A small network was shown many inputs. Here are its activations along a few directions, one row for each input.
In each table, some parts of the input vary, and every possible input appears once, in random order.
A made-up example of a description, with smaller parts first: one of 4 places along a line, together with either a single point or one of 11 places around a ring or (one of 2 separate values, together with one of 8 places around a ring).
Shared parts are said once, and a part with two or three values counts as separate values.
In the rows, 128 means zero.

Other details of the inputs vary at random and push rows far along two fixed directions, the same in every table; ignore that.

Rows:
r1: [131 141 137 216 175 159 123  76 134  72 147 128]
r2: [160 135 138 147  85 132 125 151 155 146 125 154]
r3: [132 100 138  64 104 109 142 149 130 145 108 116]
r4: [150 129 143 142  95 111 129 134 171 140 132 159]
r5: [133 130 116  88 106 118 121 156 116 160 105 121]
r6: [ 86  93  96 108 192 124 118 157  81 119  95 115]
r7: [152 128 146 125  78 138 117 116 158 144 149 127]
r8: [137  88 130  83 113 117 142 152 117 132 124 132]
r9: [123 143 141 196 159 140 130  81 139  89 147 135]
r10: [ 77 121  93 141 243 123 126 121  59 100  92 115]
r11: [101 118 114  75 126 106 131 176 100 162  92 139]
r12: [156 143 139 202 184 141 144  73 115  88 140 123]
r13: [131 161 147 204 180 163 118  72 130  95 129 114]
r14: [155 145 137 131  78 134 140 125 143 156 148 145]
r15: [163 139 136 127  91 117 119 120 172 142 126 128]
r16: [120 126 104 130 156 152 132 131  77 126 129 122]
r17: [ 99 119  77 144 227 143 117 135  26 105 104 110]
r18: [104 105 122  88 116 114 130 171 141 125 125 119]
r19: [142 157 149 143  99 139 143 123 153 149 128 143]
r20: [133 137 146 173 139 155 118 102 141 115 137 124]
r21: [ 86  97 111  66 139 114 125 145  74 145 128 129]
r22: [126 144 148 168 139 142 124  91 155 100 130 119]
r23: [113  94 100  79 138 112 115 159 103 142 111 118]
r24: [137 142 147 125  94 118 132 138 185 121 133 124]
r25: [149 140 151 118  81 133 119 109 160 145 139 125]
r26: [146 142 134 138 103 111 134 122 162 118 160 132]
r27: [145 148 138 119  92 106 135 124 172 127 150 127]
r28: [ 89  94 102  85 165 133 119 140  60 125 126 120]
r29: [151 166 121 207 187 135 122  68 127  98 132 121]
r30: [134 115 152 119  71 127 124 132 181 132 139 136]
r31: [164 128 159 107  80 109 149 121 167 144 132 137]
r32: [114 114 106 114 151 120 127 143 109 104 142 116]
r33: [160 131 133 133  91 108 125 124 160 143 142 149]
r34: [158 153 141 126  81 143 134 122 154 154 132 124]
r35: [116 108 114  82 112 111 126 160 133 128 136 110]
r36: [153 137 145 143  80 148 138 140 156 145 138 151]
r37: [132 121 108 109 123 127 117 156 103 149 112 120]
r38: [137 161 138 178 160 145 123  69 120 111 145 121]
r39: [108  99  90 110 179 121 117 143  76 117 115 123]
r40: [130 155 144 214 178 155 125  73 121  95 146 135]
r41: [100 111 110  92 138 111 130 175  88 153 101 144]
r42: [ 97 120 138  93 128 121 128 135 117 143 119 136]
r43: [155 120 138 140  93 123 124 142 171 134 130 155]
r44: [ 82 133 119 160 213 136 128  90  88  85 119 114]
r45: [156 151 144 140  89 129 124 141 164 151 110 137]
r46: [104 112 115 123 155 124 131 152 119 100 132 125]
r47: [156 161 120 190 151 137 124 103 113 122 134 134]
r48: [104 108 128 124 148 142 122 134 103 121 128 135]
r49: [111 121 129  98 107 127 142 159 115 157 122 147]
r50: [115 110 125  88 120 110 123 158 138 145  99 130]
r51: [159 166 127 165 126 129 126 108 131 137 126 132]
r52: [146 170 129 176 148 152 138  88 118 125 137 123]
r53: [114 115 126  96 106 140 133 165 119 156 115 129]
r54: [ 75 106 104  78 169 111 128 124  76 119 120 111]
r55: [137 136 146 136  93 111 138 139 177 122 150 144]
r56: [131  93 129  90 128 122 138 145 115 131 117 113]
r57: [112 120 117  76 119 107 128 152 132 128 126 106]
r58: [101 121 117 115 160 130 121 106 104 107 124 102]
r59: [ 87  82 108  53 121 114 120 154  99 135 123 111]
r60: [135 150 146 139 108 113 138 127 177 118 140 134]
r61: [146 122 137 137  91 132 124 108 157 116 157 135]
r62: [150 156 127 207 162 155 118 112 126 112 117 123]
r63: [145 150 150 131  86 144 136 134 161 152 122 133]
r64: [104 103 122  83 109 107 130 132 117 133 141 133]
r65: [163 139 139 122  62 144 132 136 158 160 141 131]
Each input here is: one of 5 places around a ring, together with either a single point or (one of 2 separate values, together with one of 6 places around a ring).
Question: Changing only the place on the ring of 5 turns r21 into r28. The same change can be made to r4. Which row results?
Answer: r43
Question: Changing only the place on the ring of 5 turns r10 into r50. The same change can be made to r31. Which row results?
Answer: r3
Question: Which other rows does r2 become when the choice among 2 separate values takes its other values? List them by row number.
Answer: r17
Question: List by row number the other rows that have the place on the ring of 5 in common with r35.
Answer: r6, r7, r18, r20, r23, r30, r37, r53, r56, r59, r62, r65
Question: Which other rows does r51 become when the place on the ring of 6 takes its other values? List them by row number.
Answer: r27, r29, r38, r52, r54
Question: Which other rows does r15 become when the place on the ring of 6 takes its other values? List them by row number.
Answer: r5, r25, r34, r57, r58
Question: Start at r36 and move only the place on the ring of 5, one step at a time. The first step leads to r53. Which rows follow, in order?
Answer: r63, r19, r49

Rows:
r66: [134 147 146 167 134 119 128 110 174 108 136 146]
r67: [ 98 112 104 116 163 158 122 137  56 133 113 123]
r68: [ 52 103 107 115 206 146 129 153  52 117 102 119]
r69: [138 122 118  84  96 124 132 138 105 175 117 141]
r70: [121 101 108  75  90 104 134 194 124 171 104 158]
r71: [123 109 116 103  93 123 131 167 114 163 125 160]
r72: [142 186 131 179 159 138 135  92 131 124 124 113]
r73: [150 147 176 154  65 144 126  90 192 125 160 140]
r74: [182 142 145 175 109 155 119  83 152 125 155 118]
r75: [175 138 139 197 120 144 118 121 172 106 146 136]
r76: [116  88 136  65  76 122 133 147 137 133 149 126]
r77: [121  98 131  65  79 107 139 141 133 136 153 140]
r78: [137 146 158 148 113 143 124  78 160 122 141 117]
r79: [122 129 136  92 108  98 138 163 141 159  98 140]
r80: [128 127 121 172 141 158 124 131 109 123 129 139]
r81: [116 153 125 188 206 120 125  86 122  85 114 114]
r82: [ 96  83 112  78 139 111 128 172 125 111 121 123]
r83: [119 125  87 104 180 114 123 139  68 124 119 102]
r84: [121 141 137  78  90 123 133 158 143 166 107 114]
r85: [110 122 145  96  99 118 132 120 136 136 142 142]
r86: [121 157 132 197 199 147 128 105 115  99  99 110]
r87: [109 120  96 192 229 145 124 106  55  82 141 122]
r88: [131 137 150  70  48 105 125 145 188 161 126 117]
r89: [172 168 132 169 118 121 130  82 174 108 154 111]
r90: [101 114  99 107 179 153 119 126  51 141 101 110]
r91: [131  95 130  80  80 131 122 153 117 146 143 133]
r92: [ 78 118 125 109 170 152 131 132  69 126 113 119]
r93: [179 139 155 160  76 117 128 115 214 111 143 125]
r94: [111 119 119 191 190 153 127  94 113  68 151 111]
r95: [111 106 158  86  54 117 126 156 179 145 142 149]
r96: [141 122 124 189 151 154 118 112 121 101 152 129]
r97: [ 78  74 103  55 135 101 132 170  93 125 133 135]
r98: [157 166 165 177 111 161 131  79 159 135 136 124]
r99: [147 147 165 166  78 124 131 103 195 123 161 158]
r100: [139 133 155  76  54 114 142 134 156 184 127 147]
r101: [184 147 150 160  81 102 134 109 208 115 147 137]
r102: [133 124 105  97 134 127 119 149 107 134 124  99]
r103: [155 152 122 189 156 147 120 119 126 117 104 122]
r104: [148 129 133 156 120 113 133 121 171 103 149 141]
r105: [135 153 113 195 185 164 129  87  73 109 133 133]
r106: [143 150 158 188 127 138 122 104 192  98 137 137]
r107: [139 129 132 158 153 147 129  74 129  98 148 100]
r108: [112 150 130 202 201 156 127 113 117  94 110 123]
r109: [ 77 101 112  67 146 104 136 186  99 153  94 143]
r110: [119 123 145 104 106 106 122 143 167 129 109 124]
r111: [ 73 114 114 109 171 127 137 152  75 133 114 139]
r112: [122  93 107  83 134 108 119 175 108 136 104 115]
r113: [179 144 154 142  70 121 135  81 186 128 166 133]
r114: [156 128 129  95  71 101 130 172 151 172 105 153]
r115: [116  95 113  75 115 115 127 151  83 143 140 138]
r116: [118 146 141 146 142 144 137 106 107 131 132 141]
r117: [174 141 131 159 117 110 125 129 155 124 134 135]
r118: [ 81 120  69  78 209 121 125 160  22 141  83 102]
r119: [133 157 136 111 106 106 128 115 160 137 130 120]
r120: [ 97 136 122 126 186 130 130  83  89 109 124 113]
r121: [126  87 112  65  95  91 128 195 127 153 124 149]
r122: [173 141 133 152 117 134 127  91 132 131 152 130]
r123: [115 127 101 165 188 153 122 143  90 112 102 128]
r124: [129 112 122  59  82 105 128 154 155 142 130 103]
r125: [138 148 109 124 133 143 122 140 109 145 107 110]
Question: What do these inputs look like to the network?
Answer: one of 2 separate values, together with one of 5 places around a ring, together with one of 6 places around a ring
Question: Changing only the place on the ring of 5 turns r100 into r69. The same change can be made to r72. Which row results?
Answer: r118
Question: Changing only the place on the ring of 5 turns r99 into r87. The same change can be made to r95. Which row results?
Answer: r96
Question: Which other rows does r81 become when the place on the ring of 5 takes its other values? List them by row number.
Answer: r79, r101, r114, r117
Question: Which other rows does r71 become when the choice among 2 separate values takes its other values? List them by row number.
Answer: r80
Question: Which other rows does r95 become when the place on the ring of 6 takes its other values? List them by row number.
Answer: r73, r78, r88, r106, r110
